A small network was shown many inputs. Here are its activations along a few directions, one row for each input.
In each table, some parts of the input vary, and every possible input appears once, in random order.
A made-up example of a description, with smaller parts first: values(3) and (point or line(11) or (line(4) and ring(5))).
Shared parts are said once, and a part with two or three values counts as separate values.
(in the rows, 128 means zero)

Rows:
r1: [249 153 110 112 116 176 190 111 114  65  95 142 103]
r2: [ 16  98 162 118 179 118  60 126 113 188 145 100 162]
r3: [119 127  61 146 137  57  31  89 188 135  93  87 152]
r4: [191 158  36  87 113  94 125 114 160  33 123  99 152]
r5: [ 68  91 207 146 169 130 124 178  84 188 188 159 102]
r6: [ 86  84 194 124 160  98 104 165 104 213 156 173  50]
r7: [128 147 193 161  62 203 233 147 105 154 138 176  97]
r8: [ 92 121  74 166 130  71  59 107 178 118  96  78 200]
r9: [165 152  46 107 106 108 154 133 150  16 127  90 200]
r10: [212 136 121 130  93 172 227 133 111  55  70 136 144]
r11: [167 163 182 142  85 207 196 124 108 164 163 183  57]
r12: [ 44 105 149  98 186 103  33 107 122 206 142 112 115]
Changing only one part turns r5 into r6. The same change can be made to r2. Which row results?
Answer: r12
What do these inputs look like to the network?
Answer: values(2) and ring(6)
Change only the values(2) part in r8. List by row number the other rows that result.
Answer: r3
Change only the values(2) part in r7. List by row number the other rows that result.
Answer: r11

Rows:
r13: [234 161 107 126  74 121 182 115 153  88  95 172  66]
r14: [ 52 121 171 163 105 119 153 163 104 193 146 147 125]
r15: [105 114 100  54 164  84  79 115 114 129 136 113 105]
r16: [165 124 148 135 187 151  91 126  93 146 150 146 116]
r17: [101 150  88  89 121  72  71 107 154 156 143 125  98]
r18: [112 105 112 131 178  91  54 113 145 107  84  82 198]
r19: [153 162  90 142  79 180 208 109 137  59  98  93 209]
r20: [ 63  98 198 134 154 165 144 150  74 175 117 148 153]
r21: [151 145 117 174 137 145  88 117 122 169 163 138  88]
r22: [155 110 131 130 183 118 107 145  83 131 170 139  93]
r23: [109 134 107  61 172 117  66 101 116 144 112 110 119]
r24: [249 144 128  98 119 164 178 113 114  85  67 145  90]
r25: [108 140  98  84 154 127  71  74 141 166 118 108 115]
r26: [103 117  92 157 165 102  62  91 164 128  85  71 185]
r27: [231 164  96 136  74 161 174 102 144 102  78 147  62]
r28: [102 147  86  98 118 111  59  87 152 166 129 113 101]
r29: [110 114  97  59 138  73  75 127 156 142 152 136 109]
r30: [159 111 129 135 157 107 104 158 126 144 187 161  96]
r31: [ 83 134 191 144 151 184 128 115 119 181 152 127 101]
r32: [156 142 130 162 136 104  97 131 131 159 184 158  94]
r33: [ 84 140 194 145 112 127 127 144 138 175 185 149  93]
r34: [102 118  90 169 126  85  47  98 181 127 100  86 179]
r35: [157 136 128 161 173 162  99 103 111 169 151 134 103]
r36: [ 80 109 193 114 161 142 137 156  91 146 171 132  90]
r37: [ 86 110 192 119 134 130 135 169 133 160 188 152  95]
r38: [143 142  77 124  72 130 215 167 147  29 124 122 191]
r39: [ 51 118 168 172 103 159 140 142 102 200 130 137 127]
r40: [108  84 105 123 170  58  67 127 143  93 107  85 184]
r41: [237 131 107 102  95 124 189 142 149  74  99 172  68]
r42: [156 129 101 111  86 136 211 147 117  20 118 109 207]
r43: [102 120  92 159 129  45  60 118 184 118 115  98 176]
r44: [143 169  76 156  46 165 197 120 148  55 108 105 193]
r45: [139 172  77 149  51 127 208 140 152  42 120 121 189]
r46: [ 78 142 181 157 114 168 117 128 129 183 164 130  87]
r47: [ 60  78 191 126 145 131 157 165  71 163 141 149 140]
r48: [243 123 121  93 114 132 190 126 113  67  89 151  75]
r49: [248 150 118 120 103 174 183  85 139 106  73 144  87]
r50: [ 54  92 169 137 127 123 161 189  99 178 148 152 126]
r51: [ 62 104 189 156 136 174 149 123  99 198 122 144 150]
r52: [156 155 100 119  95 170 202 139 112  38  92  94 213]
r53: [ 89 122 210 119 165 174 121 137 101 159 151 140 113]
r54: [100  96  82 134 153  50  70 149 173 105 114  91 169]
What do these inputs look like to the network?
Answer: ring(6) and (values(2) or line(5))
Changing only the ring(6) part turns r45 into r19. The same change can be made to r13. Which row results?
Answer: r49
Change only the values(2) part in r42. List by row number the other rows that result.
Answer: r48

Rows:
r55: [158 140 150 144 103 174 196 142 111 101 133 144 133]
r56: [170 148 134 124  88 155 186 133 122 118 130 159  93]
r57: [138 135  77 111 134  90  88 111 158  98 118 101 144]
r58: [141 134  76 129 123  92  86 101 163 114  97 104 147]
r59: [181 146 134 138  91 162 180 122 123 127 113 158  94]
r60: [117 128  90 137 136 104 102 122 149  89 117  88 185]
r61: [  9  88 174 130 208  91   8 130 114 235 181 117 122]
r62: [157 138 149 121 105 174 195 136 106 107 119 145 121]
r63: [ 41 100 240 147 159 158 112 155  84 251 191 174  65]
r64: [134 121  81 117 141  82  94 124 150  94 109 101 155]
r65: [175 132 141 125 108 151 187 145 110 106 125 155 103]
r66: [116 126  90 113 138 104 102 115 145  95 103  90 173]
What do these inputs look like to the network?
Answer: values(2) and (point or line(5))
Changing only the values(2) part turns r63 into r61. The same change can be made to r55. Which row results?
Answer: r60
A walk changes only the line(5) part. It starts at r59 and steps to r56. List the rest of the walk in order.
Answer: r65, r62, r55

Rows:
r67: [138 126 132 125 136 101  97 135 143 148 156 147  94]
r68: [215 159  74 122  61 122 197 131 159  43  97 139 140]
r69: [ 95 133 134 163 127 150 125 119 119 149 137 114 150]
r70: [142 135 133 138 153 138  90 104 129 156 137 125  99]
r71: [128 123 150 130 116 119 135 143 127 160 145 162  87]
r72: [ 86 127 126 150 112 113 132 149 130 138 160 129 140]
r73: [218 144  80 104  98 142 203 130 129  28  81 121 150]
r74: [134 107 163 112 151 136 140 145  98 148 127 153 102]
r75: [118 133 114 127 140 127  82  94 140 153 114 114 141]
r76: [ 99 105 131 118 155 106 108 137 126 116 114 105 160]
r77: [139 112 139 108 173 117 100 134 111 133 141 132 104]
r78: [116 109 120  97 161 106  93 123 122 130 118 120 147]
r79: [ 88 125 110 137 122  90 103 136 152 126 136 107 139]
r80: [ 97 134 151 130 107 134 149 146 127 144 161 142 108]
r81: [108 116 171 111 139 151 153 149 101 134 139 140 129]
r82: [ 97 132 118 149 137 128  96 106 141 137 113  93 148]
r83: [ 93 110 140 132 146 129 136 149 100 126 141 119 156]
r84: [110 126 106 115 125  89  88 124 151 142 136 129 132]
r85: [110 138 165 142 119 172 143 118 120 156 135 135 124]
r86: [219 166  75 136  77 161 189  99 146  51  78 115 144]
r87: [136 129 157 142 131 157 129 114 117 170 123 146  97]
Changing only one part turns r74 into r71. The same change can be made to r76. Which row results?
Answer: r79
What do these inputs look like to the network?
Answer: values(3) and (point or ring(6))
Which other rows agree with r69 in the values(3) part? List them by row number.
Answer: r70, r75, r82, r85, r86, r87
